Each row below holds a small network's activations on one input, seen along a few directions.
In each table, some parts of the input vary, and every possible input appears once, in random order.
A made-up example of a description, with smaller parts first: line(6) and (point or ring(11) or (values(3) and ring(8))).
Shared parts are said once, and a part with two or three values counts as separate values.

Other details of the inputs vary at random and push rows far along two fixed directions, the same in every table; ignore that.

Rows:
x1: [  1 -15  10 -39 -33  50  36  12  21 -25  33 -29 -19]
x2: [-94  59  -4 -13 -21 -26 -83  12 -36 -73  11  60  37]
x3: [ -7  -4  15   3  -3  -5  10   0  30  -1  10 -57 -13]
x4: [ 19   7  22  -8 -22  16  20  -9  41  16  -2  -7   8]
x5: [ -3  -8   4  30 -23  16  13  22 -19  -8   3 -31 -36]
x6: [ -9 -22  24 -17 -14  61  56  13  -7 -35  11 -21 -30]
x7: [ -3  16  18 -42  -5  43   6 -17  14  35  -8 -25   4]
x8: [-20  10  18 -32 -19  13   3   1  27 -16  33 -26  11]
x9: [ 21 -13   0 -31 -15  35   6 -13   2  32   7  11 -19]
x10: [ 64 -12 -24  -3  40 -78 -15  -8  -6  19  -7  36  55]
x11: [ -9   9  11  -7 -11  52  57 -14 -35 -13 -31 -38 -36]
x12: [ 19  -5  21 -40  -8  71  48  -5  11 -18  10 -25 -14]
x13: [ 68 -30 -36 -15  35 -53 -27  11  -8  29 -14  66  34]
x14: [ -7  12  22 -33 -15  38   1 -28  15  43   8 -19 -11]
x15: [ 77 -67 -28  45  24 -23  36  18  -6  39   1  33 -24]
x16: [ 32 -17 -35  55  34 -71 -19  16 -27  25 -12  60   4]
x17: [ 28  -5  -5  -7 -28  36   5  12  20  20  34  -7 -26]
x18: [ -2   1  14   5  17  24  41   0 -25 -30 -22 -12 -23]
x19: [ 60 -25 -20  26  16 -83 -43  24  14  24  29  22  40]
x20: [-22  24  13  13 -12  25  -7 -15  27  26  16 -49 -18]
x21: [-34  21  17 -13   1  20 -14 -40   7  36 -11 -25  -6]
x22: [-18   1  -4  -2  19  21  30 -17  -8  26 -45 -41 -21]
x23: [-82  76   4   2 -33 -15 -89  -1 -26 -51 -21  89  44]
x24: [-48  23  -1  21  -6  32  12 -15   2  26  -8 -33 -22]
x25: [-44  12   4   7 -13   4   4   6   7 -21  -2 -47 -22]
x26: [ 34 -15 -25  45  46 -78 -26  -8  14  51  -2  24  30]
x27: [ 10 -19  -1 -19  -1  44  15   0 -21   9 -23  14 -18]
x28: [-16   0  21  -4  22  -4  26  -7  18  -9   3 -43   9]
x29: [  6 -23   2  -9 -12  38  10 -11 -20  18  -7  20 -33]
x30: [ 33 -25 -30  33  38 -76 -22   0 -39  25 -30  62  -4]
x31: [ 26 -19   4 -23 -27  19  14  24  22 -13  30 -18 -19]
x32: [  2  18  18  -8 -28  42   5  -3  33  32  35 -41 -21]
x33: [ 12 -23 -28  34  61 -99  -1  14 -12 -17 -17  24  31]
x34: [-79  38  -5 -28 -31  -6 -88  13 -27 -75  28  79  45]
x35: [ 13 -15  -3  16 -25  39   9  13  -3   5  20   2 -40]
x36: [ -1  -6  14  20 -11  11   6  -2  22  18  14 -66 -10]
x37: [ 52 -35 -36  33  54 -68  40 -11 -21  16 -45  -9   7]
x38: [-21  26  16 -19   3  28  18 -37  -1   4 -19 -48  11]
x39: [ 37 -20 -33  23  49 -70 -18  11 -40  16 -46  56  11]
x40: [ 28 -29 -38  59  30 -92 -27  21  -8  10  -6   6  16]
x41: [-48  18   3  -1  -1  23   2 -31 -11  25 -25 -25 -26]
x42: [ 31  -8  10 -15 -33  37  28   2  30   1   0  11  -6]
x43: [ -2   9  20  12  -8   6  18 -21  37  12 -22 -23   3]
x44: [ 50 -26  -8   3  46 -84  -4  17  14   1  17  29  47]
x45: [-18  -8  16  -6   0   8  30  -9  28 -10  11 -61  -9]
x46: [ 51 -49 -14  37  49 -68  47  29 -22 -16 -16  14 -11]
x47: [ 39 -15 -13  21  71 -85 -15 -11   4  -1 -17  24  48]
x48: [-41  23  11  -3  19  25  22 -19  -8 -27 -23 -32  -3]
x49: [  6 -24   8  11 -39  49  12  22  -8 -11  22 -21 -32]
x50: [ -1   4  28 -25 -30  31  19   8  36   0  31 -57 -18]
x51: [ 93 -56 -30  22  21 -26  31  16  17  53  15  24  -9]
x52: [ 86 -67 -15  39  10 -30  48  17   9   7 -25  40 -16]
x53: [-35  20  12  16 -19  24  26 -16  17  -6 -34 -25 -15]
x54: [-49  69 -11 -58 -24   2 -95 -13 -31 -41  11  81  76]
x55: [  5 -14  16 -14   2  53  35  -1 -15 -35  -4   3 -16]
x56: [-63  54   6 -53 -19   1 -79  11 -10 -58  35  68  64]
x57: [ -9  -5   6  14 -15   0  17  24 -11 -27   0 -22 -38]
x58: [-49   4   2   1  -6  10  25  -2   6 -29  -1 -48 -18]
x59: [ 83 -39  -5   6  56 -55  31   1  17  15  -1   6  24]
x60: [  1  -5   8 -23 -20  64  38 -12 -28 -19 -13  -8 -18]
x61: [-17  12  10  22 -29  52  29   8  -8   7   4 -38 -63]
x62: [-71  43   1 -22 -40  -2 -97  21 -23 -66  28  68  32]
x63: [-21  15  19 -22   9  41  16 -29  11  34 -28 -52  -8]
x64: [ -70   79    1  -23  -21   -9 -113  -12    3    9   34   68   70]
x65: [ -99   82  -18   12  -15  -28 -115   -6  -16  -20   11   46   39]
x66: [ 26 -16  -1  -8 -35  28  -3  22  11   3  35 -16  -8]
Each input here is: ring(6) and (point or ring(10)).
The inputs of x63 and x13 match in every part but the ring(6) part. If x47 is changed in the same way as x63 into x13, which row does it become? -> x12
The inputs of x10 and x37 match in every part but the ring(6) part. If x32 is changed in the same way as x10 into x37, which row does it become? -> x65
A walk changes only the ring(6) part. It starts at x51 and steps to x15. List the rest of the walk in order. -> x16, x24, x26, x64
Change only the ring(10) part in x35. List by row number the other rows that result. -> x6, x15, x27, x29, x34, x49, x55, x60, x62
Change only the ring(10) part in x61. List by row number the other rows that result. -> x2, x5, x11, x16, x18, x30, x39, x46, x57

Rows:
x67: [ 43 -32   6   5  20  -4  66  -9  29  28  -7 -31 -20]
x68: [ 53 -41   2  24   6   2  74   9  16  10 -15 -58 -34]
x69: [-37  34  13  -4 -18  13 -27  -7 -12  -7 -12  19  -3]
x70: [-34  33   4  -1  -4   4 -20  -5 -10 -29  -7  15  22]
x71: [  6  -1  -1   2  21 -26 -14   1   1  -2   7  -6  20]
x72: [-42  34  -8 -22 -14  -9 -49  -8  -5   0   8  15  25]
x73: [ 19 -21 -17  10  45 -82 -35   4   0  -1   6  38  39]
x74: [ 43 -47  12  11  20  -6  65  -4  31  16  -4 -42 -24]
x75: [-29  31  12 -23 -21  38  -2 -13  -2   4   7 -36   0]
x76: [ 21 -11 -24  40  28 -67 -32   2 -17  11 -13  62  24]
x77: [-40  35  27 -14 -21  38  -7 -11  13 -18   6 -26   9]
x78: [-55  31  14 -12 -21  72  -4 -18  -3   9   7 -26 -18]
x79: [ 42 -36  -7  25  17   3  56  -2  13  45   6 -43 -35]
x80: [ 22 -16 -21  22  43 -92 -25  12   4 -13  -7  55  41]
x81: [-49  30  -3 -22 -15   3 -44  -9 -23 -12  -8  23  14]
x82: [-36  18  25 -13 -22  41  -2  -4   6   1  13 -44 -25]
x83: [-45  22  16 -17 -36  31 -14  -9  15 -11   3 -23  -2]
x84: [ 59 -31   7  15  16   7  77  -5  25  33 -10 -51 -25]
x85: [ 39 -49   3  10  32 -10  69   8  13  10  -4 -43 -29]
x86: [-52  37   2 -16 -25   5 -45 -11 -13 -18 -14  32  18]
x87: [ 69 -48   3   0  -3  12  59  16  17  31  14 -19 -24]
x88: [ 41 -48   5   3  32   2  70  -7   0  21 -16 -31 -33]
x89: [ 34 -27  -2  18   2   6  53   1   1   1 -19 -35 -24]
x90: [-23  10  14 -23 -34  49   4  20   5 -23  23  -3  -8]
x91: [-48  32  15 -18 -12  47   2  -9 -14 -25   1 -25  -3]
x92: [-41  25  22  -4 -31  53  14  -5   0 -14  -6 -28 -32]
x93: [ 17  11 -19  18  18 -73 -45   7   3  15  -3  50  28]
x94: [-19  19  11  -3 -18   4 -20  -8   7 -13   1 -13  16]
x95: [-30  32   4 -11  -9   6 -28  -5  -2  11  11  -3   0]
x96: [-23  34   5  -8   2   9 -29 -13  -1  -6 -12  19  29]
x97: [-44  30  14 -17 -22  35  -7  -2  -9 -23   5 -35  -2]
x98: [ 42 -49   4  16  22   7  86  -2  16   8 -17 -39 -37]
x99: [-26  24  -1 -23 -29  30 -28   5 -11 -37  19  31   6]
x100: [ 27 -12 -26   6  49 -89 -32   0  -2  13   3  51  44]
x101: [ 29 -12 -17   6   8 -66 -63  20  -4 -12  25  71  46]
x102: [ 45 -44  -6  25  19  -4  61  11  -3  20 -11 -41 -50]
x103: [-36  34   0 -16  -7  -2 -44 -11 -31 -16  -7  20  24]
x104: [-51  23   7 -20 -26  31  -9   2  -2 -18   4 -27  -9]
x105: [ 45 -25  -3  13   9   6  41  -8   9  23 -23 -28 -14]
x106: [ 31 -29   4   4  24   2  42 -10  18  21 -20 -12 -10]
x107: [-26  27   4 -24 -29  26 -31  12   1 -37  25  23   8]
x108: [-15   9  10 -19 -27  33  -9  17   4 -26  23   7  -4]
x109: [ 23 -15 -33  27  24 -92 -37  19   0  -8 -13  51  33]
x110: [-33  28   4  -8  -4  -1 -36  -3 -24  -3  -5  20   0]
x111: [-52  36  32 -12 -37  47 -15  -9  14 -10   9 -30 -16]
x112: [-20  22  23 -11 -13  46  25 -16  -3  -8 -14 -22 -11]
x113: [-55  36  -2  13 -15   8 -38  -5 -12 -22   3  29  14]
x114: [-31  33  10 -10 -19  15 -23 -13 -17 -16 -15  11  14]
x115: [ 32 -25   1  13  23  -6  49   9   4   3  -3 -41 -17]
x116: [-15  21   2 -23 -25   2 -52   2   3 -29  33  36  21]
x117: [ 43 -29  -5  -7  -2  21  20   8   8  14   6   7 -14]
x118: [-30  29  -4 -12 -20  -6 -33  -8   8   2  -2  14  20]
x119: [ 53 -41   5  11  27  12  76  -4  -4  24 -18 -46 -36]
x120: [-34  27  -2   9  -6  11 -36 -11  -1   6  -3  26  15]
x121: [-42  25  -1   3  -3   9 -32  -9 -23  -2   3  21   4]
x122: [-21  12  21 -36 -38  82   7   4   4   0  12 -10 -12]
x123: [-35  32  16  -5 -11  23  -2   0   5 -26  -1 -14  10]
x124: [-21  20  13 -25 -30  34 -27   5 -17 -18  12  34   9]
x125: [-31  15  13 -20 -31  61  15 -16  13   7 -15 -32 -20]
x126: [ 51 -30  -3  -9  -5  31  35   1  11  13   7  -7 -25]
x127: [ 42 -17 -34  17  41 -75 -38   0 -18  15 -14  41  38]
x128: [ 45 -30 -20  10  15 -68 -42  25   0  -3  22  61  39]
x129: [-39  23  -6 -23 -12  17 -35 -11  -7   2  -6   5  10]
x130: [-38  15  -5  11  -4  13 -13  -2 -16  -9   7   3  -5]
x131: [-30  28  -1 -10   0   4 -44  -5 -11   7  -3  16   6]
x132: [ 24 -35  -2  27  14  -7  27   4   9  24  10 -34 -22]
x133: [ 39 -21 -27  22  34 -88 -39   7  -9   3   2  27  39]
x134: [ 19 -11 -29  48  32 -85 -36  17  -2  -2  -1  56  31]
x135: [ 43 -25 -32  14  19 -65 -36  25 -17 -16  10  76  29]
x136: [ 44 -40   0  24  18 -11  55  18   7  20  -4 -47 -46]
x137: [ 25 -20 -38  27  24 -87 -32  11 -11  -8 -18  57  31]
x138: [ 52 -21 -27   5  16 -63 -34  22   0  12  17  63  35]
x139: [ 50 -33  -2   8  31  10  54  -5   6  29 -15 -39 -21]
x140: [ 73 -52  -5   1   4  14  61   8   2  13   1  -8 -39]
x141: [ 49 -27  -1   7  25  -1  58  -3  12  31  -2 -46 -18]
x142: [ 22 -16  -2  -8  -5  -3  -7  15 -15  -2   5  41   9]
x143: [-25  32  18 -16 -29  41   6 -16  10   2  -1 -33   0]
x144: [ 35 -46 -15  12  11  -2  58   6  -1  13 -14 -39 -38]
x145: [ 26 -13 -33  22  32 -76 -34   9 -28 -10 -10  38  33]
x146: [-33  27  23 -12 -26  59   4 -14   9   9 -10 -26 -25]
x147: [-51  26  24 -36 -51  85   0   4  -7 -32  21  -6 -13]
x148: [ 21 -33  -3   2   2  -2  29   1  14  15   1 -43 -24]
x149: [-27  11  -9  17   7 -18 -27   9  -9  -8  12  12   9]
x150: [ 19  -9 -21  15  45 -92 -41  -2 -13  -6 -19  82  47]
x151: [-36  20   8  13 -16  10 -25  -7  10  -4  14   0   7]
x152: [-41  37   4   4 -18  14 -27 -12   7   7  11  10  12]
x153: [ 42 -14  -3 -11 -10  11  18   6  14  11  20   1  -9]
x154: [-48  26  17 -34  -3  48  -5 -21   1  -3  -1 -13   1]
x155: [ 30 -43  -1   6  29   3  68  -2   3   6  -8 -35 -32]
x156: [-38  26  23  -2 -27  36   5   4   9 -13  -1 -28 -24]
What do these inputs look like to the network? -> ring(6) and (values(3) or (values(2) and line(6)))
The inputs of x141 and x115 match in every part but the ring(6) part. If x153 is changed in the same way as x141 into x115, which row does it become? -> x107
The inputs of x124 and x108 match in every part but the ring(6) part. If x86 is changed in the same way as x124 into x108, which row does it become? -> x109
Change only the ring(6) part in x85. List by row number the other rows that result. -> x73, x88, x100, x154, x155
Change only the values(3) part in x128. List by row number the other rows that result. -> x101, x116
Change only the values(2) part in x95. List by row number the other rows that result. -> x93
Change only the line(6) part in x133. List by row number the other rows that result. -> x71, x73, x82, x132, x148
Change only the line(6) part in x139. List by row number the other rows that result. -> x78, x127, x129, x131, x154
Change only the ring(6) part in x105. List by row number the other rows that result. -> x68, x89, x94, x114, x143
